A small network was shown many inputs. Here are its activations along a few directions, one row for each input.
Each table varies a few parts of the input and shows all the possible inputs, shuffled.
Descriptions start from the smaller parts, as in this example, which fits no table here: one of 3 separate values, together with either a single point or one of 9 places along a line or (one of 6 places along a line, together with one of 8 places around a ring).
Shared parts are said once, and a part with two or three values counts as separate values.

Other details of the inputs shift rows strongly along three fixed directions, in all tables alike. That doesn't count.

Rows:
x1: [-22  33 -29  29 -47 -25 -48   3  32 -27  11  34]
x2: [ 39 -12  17 -23  43  -7  -8  33 -34  27 -16 -48]
x3: [-11   3 -14  30 -19  23  -8 -11 -12  -3  12   7]
x4: [-15  -1  34 -14  22  30  19  -5  13  -2  -9   8]
x5: [-42  43  21 -11 -10 -31 -27  11  56   0 -47   5]
x6: [ 22   0  22  -2  24  14  -4  10   0   9 -12 -19]
x7: [  7 -40  49 -19   6  26  38 -35  59  21  -2   6]
x8: [-30  32 -63  29 -45 -23 -18   8 -10 -21  -6   8]
x9: [ 13 -32  23  13  -3  74  29 -48  -8   3  23   4]
x10: [ 12 -18 -41  28 -14   9  -8  -1 -52 -12  30  -5]
x11: [ 57 -48 -40 -15  27  23  17  -9 -89 -31  59 -15]
x12: [  4  -2  -2   6  18  18  -7   1 -26 -21  25   2]
x13: [ -6   3  39   1 -22  16  48 -10  74  30 -26  22]
x14: [-31  42  18 -63  76 -61 -48  42 -25  37 -46 -36]
x15: [ 18  -3  22 -26  18 -21  16  23   5  28 -37 -25]
x16: [-28  22 -58  28 -52 -39 -13  15 -17 -14  -8  15]
x17: [ 15 -28  25 -11 -19  -6  25 -25  32   3  12  12]
x18: [ 24  -3  -4  32 -25  47  21 -36  33  -7  24  38]
x19: [ 30 -25 -15 -20  33 -21 -41  14 -48 -10  19 -46]
x20: [-27  32 -44  16 -22 -25  -3   5   4 -30   9  24]
x21: [-28   3  41  -7  10 -21  20  17  16  18 -15   7]
Description of these inputs: either a single point or (one of 4 separate values, together with one of 5 places around a ring).
Question: Which other rows does x1 become when the choice among 4 separate values takes its other values? List them by row number.
Answer: x3, x6, x12

Rows:
x22: [-22 -11 101 -30  30  18  12  -5  62  48 -40   0]
x23: [-36 -28  71 -14 -12  22  46   3  34  30 -34 -13]
x24: [ 27  -5  32  -4  21  31  -2 -12   3  10  17   2]
x25: [  1  14 -23   5  -6  27  -7 -30  -7 -26  20  22]
x26: [ 13  -5 -31   7  -4 -12   6  -8   2  -9  28  44]
x27: [-23  16 -14  27 -47  17 -15 -32  41 -22  23  55]
x28: [ 37 -48  -3  -1   5  10  13  -9 -25  11  15 -16]
x29: [ 26 -43  -2  -5  -4   0   7 -13   0   8  27   3]
x30: [ 49 -30 -32  19   8  48  23  -6 -70 -26  49 -12]
x31: [ 17  36 -34  12 -25 -32 -29  21  -6 -23 -10 -28]
x32: [ -9  26  -3 -30  43 -52 -57  40  -7  -9 -35 -44]
x33: [-21  21  30  20 -13 -27   5  30   9  15 -27   3]
x34: [  1  30 -18  51 -55   5 -12 -10  26  -8   4  37]
x35: [-15  18 -10  -3 -10  -9  13   1  28  -3 -27 -16]
x36: [ 34 -37   2 -20  18  56   2 -19 -39   1  10 -38]
x37: [-31  41  15   9 -25 -20  10  -5  79   3 -21  47]
x38: [-21  26 -74  40 -19 -14 -35  18 -73  -4  29 -25]
x39: [ 24   5 -13   7  -2  35   9 -10 -17   6  -5  -9]
x40: [ -1 -11  24 -34  19   8  -2  -8  21  -2   0 -15]
x41: [ -2 -46  55 -50  25   4  34 -10  18  33  -3 -13]
x42: [ 26 -20   5   3  -1 -12   4  -7   0   7  27  26]
x43: [ 14 -10   3   8 -21  56  35 -43   3  -8  10  11]
x44: [-45  22 -12  15 -27 -22 -19   5  12 -26   4  34]
x45: [ -5   9 -39  31 -47 -18  23  -2  25   3   0  44]
x46: [ -3 -14  -9  12 -10  26  26 -11 -20 -11   9  12]
x47: [ 31 -29  -4  13 -19  -2  19  -1   0  16  11  11]
x48: [ -4 -21   5 -32  22 -14  27  10 -10  28 -32 -26]
x49: [ 30  22 -43 -31  47 -26 -36  37 -64 -13 -26 -74]
x50: [-10 -13  45  -6  22  -5  -2  10   0   7  -1  -1]
x51: [-35  30 -33  17 -19 -20  -4   0 -11 -32  10  23]
x52: [ -1 -20  15 -39  28  -6  29 -10   1  16   0   0]
x53: [-43  38  13   2 -24 -19  14 -19  77  -6 -24  41]
x54: [ 15  -1 -24  29 -29  18 -23 -11  -7 -18  15   1]
x55: [ 23 -24  -8 -11  11  22   2 -15  -8 -10   6 -27]
x56: [ 10  16  -6   0  14  23 -13 -17  -3  -6  13  19]
x57: [-36  37   2  -9  27 -37 -10  46  -4  10 -25   0]
x58: [ 25 -17  27   6  34  17   0   3 -30  -5  40  11]
x59: [ 24 -29  20 -13  20  12   2   2  10  12 -13 -32]
x60: [  3  35   5 -25  48 -48 -48  36  -6  -4 -27 -34]
x61: [-34  23 -23 -22  -8 -68 -27  40  -5   6 -51 -24]
x62: [-13  -6  -6  16 -12 -13 -15  28 -16   1 -18 -22]
x63: [-21   2  -8  31  -2  21  -6 -20 -26   2  51  24]
Question: Changing only one part turns x27 into x36. The same change can be made to x32. Which row results?
Answer: x59
Question: What is each input in this table made of?
Answer: one of 2 separate values, together with either a single point or (one of 4 separate values, together with one of 5 places around a ring)
Question: Which other rows does x35 become when the place on the ring of 5 takes its other values? List them by row number.
Answer: x31, x49, x55, x59
Question: Which other rows does x42 become when the choice among 2 separate values takes its other values? List them by row number.
Answer: x47
Question: Which other rows does x28 become when the choice among 4 separate values takes its other values? List them by row number.
Answer: x54, x59, x62

Rows:
x64: [ 19  -9  10  -5  27  32 -19 -17  -8 -32  34 -12]
x65: [ 57 -54 -41   7  13   0   1  -5 -87 -43  54  -5]
x66: [ 33 -51   2  -7  27  92  11 -63 -35  -9  50 -12]
x67: [  2 -28  47 -15  37  42  74   2  12  36  -9 -17]
x68: [  2  45 -69  -9  21 -31 -72  49 -87 -11 -16 -51]
x69: [  5 -41 100 -55  57  50  17 -26  26  49   6 -32]
x70: [-32  28 -31  23 -48  11   5  -2  25  -2   1  41]
x71: [-77  23  12 -32  -6 -95  -8  46  25  34 -73   3]
x72: [-29 -12 -17  40 -88  -6  36 -40  60   1  -5  51]
x73: [ 12 -50  37 -37  61  82  21 -21 -42  18  26 -36]
x74: [-60  61  19  41 -61 -27 -15  34  71  18 -47  47]
x75: [  11  -24 -103   37  -51    1  -10   -9  -62  -42   64    8]
x76: [ 12  -1  -3 -35  33 -15  16   4  -5  18   2 -29]
x77: [  0   3 -14  -9  27 -19  26   5 -19 -10   4  10]
x78: [ 27  13 -80  57 -22  38 -52 -32 -50 -76  54   8]
x79: [ 40 -18 -37   8  29  53 -45 -36 -76 -22  51 -38]
x80: [ 52 -57 -16 -21   5   2   5 -13  15 -16  19 -21]
x81: [  7  51 -76 -20  25 -23 -57  32 -80 -37 -39 -57]
x82: [ 24 -41  85 -10  45  40  52  13  17  63 -11 -24]
x83: [ 74 -15 -32 -13  52  -9 -32  20 -80 -12  47 -57]
x84: [ 79 -70  45 -43  60  54  44 -29 -26  41  53 -40]
x85: [ 86 -27 -80  66 -27  45 -10 -40 -59 -42  89  12]
x86: [  0 -34  35 -45  67  35   5 -17 -41  10  21 -16]
x87: [-32  25 -12 -12  17 -85 -55  89 -44  17 -66 -67]
x88: [-18  16 -20  46 -58   5  38 -36  64  10   2  56]
x89: [ 14 -40  -3 -22   8   8  31 -10 -24  -1 -19 -41]
x90: [ 31   9 -33  15 -43  18 -14 -30   3 -17  49  35]
x91: [ -5  18   3 -49  52 -20  -8  30 -47  -4 -35 -28]
x92: [  3 -29  31 -19  26  11  52 -19  13  32   8  28]
x93: [  3  11  24  29 -38  -7  43 -15  79  -1  15  48]
x94: [  39   13 -107   50  -27   14   -1  -26  -46  -55   47   12]
x95: [ -6 -13  12  42 -85 -28  16 -13  74  -3  20  57]
x96: [ 21 -73  86 -56  28   9  47  -7  29  61  -8 -37]
x97: [ 73 -20 -35  13  13  50 -31 -15 -73 -23  33 -30]
x98: [ 27 -39  77 -29  46  38  52 -19  24  73 -28 -35]
x99: [ -1 -62  55 -14   1  23  46   0  13  53  -5 -17]
x100: [-29  27 -22 -29  16 -87 -56  58 -39  25 -81 -75]
x101: [-21  -6  13  65 -94 -17  20 -20  82   5 -18  60]
x102: [-18   1  55 -27  42  -8  24  33  16  70 -46 -36]
x103: [ 33 -37  83 -19  49  42  65 -11  26  48 -36 -35]
x104: [-12   4  62 -16  43  -2  37  40  17  45 -51 -37]
x105: [-47  20  31 -37  22  -4 -14  -7  33  12 -17 -10]
x106: [-59  63   8  -5   4 -96 -23  49  27  40 -59  14]
x107: [  7 -20 -19  37 -49 -36  -7   2  -2 -19  29  50]
x108: [-57  67   1 -16  47 -46 -69  71 -38  -7 -66 -66]
x109: [ 13 -12  40  -2   4  27  30 -12  14   1  -1  39]
x110: [-17  28  36  36 -59  22  27 -26  80   3 -40  53]
x111: [-19  26  -4  17 -62  14  32 -29  74 -25  10  71]
x112: [ 27  13 -40  49 -48   7 -22 -18 -17 -37  51  69]
x113: [-19   3  23  10 -21  20  -6 -39 105 -12   9  45]
x114: [ 30 -25  23 -44  41  51  19 -21 -27  23 -20 -39]
x115: [-12 -15 -20  24 -50 -38   0  -6  12   0  19  51]
x116: [-33 -15  -9  29 -65 -23  47 -21  46 -20  10  77]
x117: [-81  62  23  -9   9 -67 -52  33  26  21 -50  10]
x118: [ -5  33 -54  33   5  -1 -76  27 -62 -37  28 -21]
x119: [ 12  23 -27  12 -40  -1 -17 -19  66 -22  -1  43]
x120: [ 34 -48   8  -4  31  99  25 -60 -33 -24  46 -14]
x121: [ 20 -41  90 -51  52  36  36  -7   5  60 -18   0]
x122: [ 10 -41  59 -12   5  11  41   0  26  27 -47 -32]
x123: [-11 -46  31  -8  -8  25  62  -3  10  17  -4  -8]
x124: [  1  25  16  37 -71   5   2 -20  74  -7  16  71]
x125: [ 16  19 -35  28 -35 -20   1 -17  71 -14  15  42]
x126: [-67  32  25   0 -20 -73  -5  67  32  23 -83 -21]
x127: [-60  66  29  -6  -9 -40 -18  61  31  20 -84  -9]
x128: [-16  70  -7 -43  31 -69 -61  68 -21 -12 -69 -55]
x129: [ 20 -45 -19 -27  -6  -8  17 -15 -12  -4  28 -16]
x130: [ -2  19  26 -28  49 -17 -62  24 -22  -2  -6 -49]
x131: [ 22 -42 -15 -26   0  -5  28  -9 -12 -21  23 -18]
x132: [ 35 -17 -28   7  46  30 -31 -13 -78 -48  60  -4]
x133: [  9  21 -24 -14  65 -32 -86  34 -92 -28   7 -40]
x134: [-38  55 -47   6 -20 -18 -21  37 -18 -23 -31   1]
x135: [-44  25   7  22 -48  19  16 -40  76 -34  27  62]
x136: [ 38  12 -99  29 -26  -3   0 -18 -31 -62  71  21]
x137: [-28  54 -27  34 -12 -25 -78  13  -7 -24 -21 -14]
x138: [  6  49 -78 -39  23 -46 -68  33 -71 -29  -6 -47]
x139: [  1 -39  62 -33  46  41  69   0  14  64 -14 -24]
x140: [ -9  22   1  45 -73  23  11 -42  62   8  -5  62]
x141: [ 42   6 -83  50 -20  -9 -12  -6 -52 -60  71  38]
x142: [-23 -22  52 -22  35  39  32 -28  13  -3   8  22]
x143: [ 39 -24  10   9  25   2   7   0 -29   5  35  11]
x144: [ -9 -11   6  39 -82 -22  33 -17  79 -22  15  59]
x145: [-19  28 -15 -30  15 -28 -17  17 -24   6 -18   8]
x146: [-100   75    9   -7    3  -39  -31   49   24    3  -70  -14]
x147: [-52  52 -29  18 -12 -25 -61  25 -10  -6  -7  -6]
Question: What is each input in this table made of?
Answer: one of 4 places along a line, together with either a single point or (one of 4 separate values, together with one of 5 places around a ring)
Question: Changing only the place on the line of 4 turns x78 into x122. The same change can be made to x79. Which row results?
Answer: x100
Question: Changing only the place on the line of 4 turns x77 into x116. The same change can be made to x76. Which row results?
Answer: x129
Question: Which other rows does x103 become when the place on the ring of 5 takes its other values? List them by row number.
Answer: x85, x88, x94, x98
Question: Which other rows does x75 become when the place on the line of 4 takes its other values? List them by row number.
Answer: x70, x73, x139
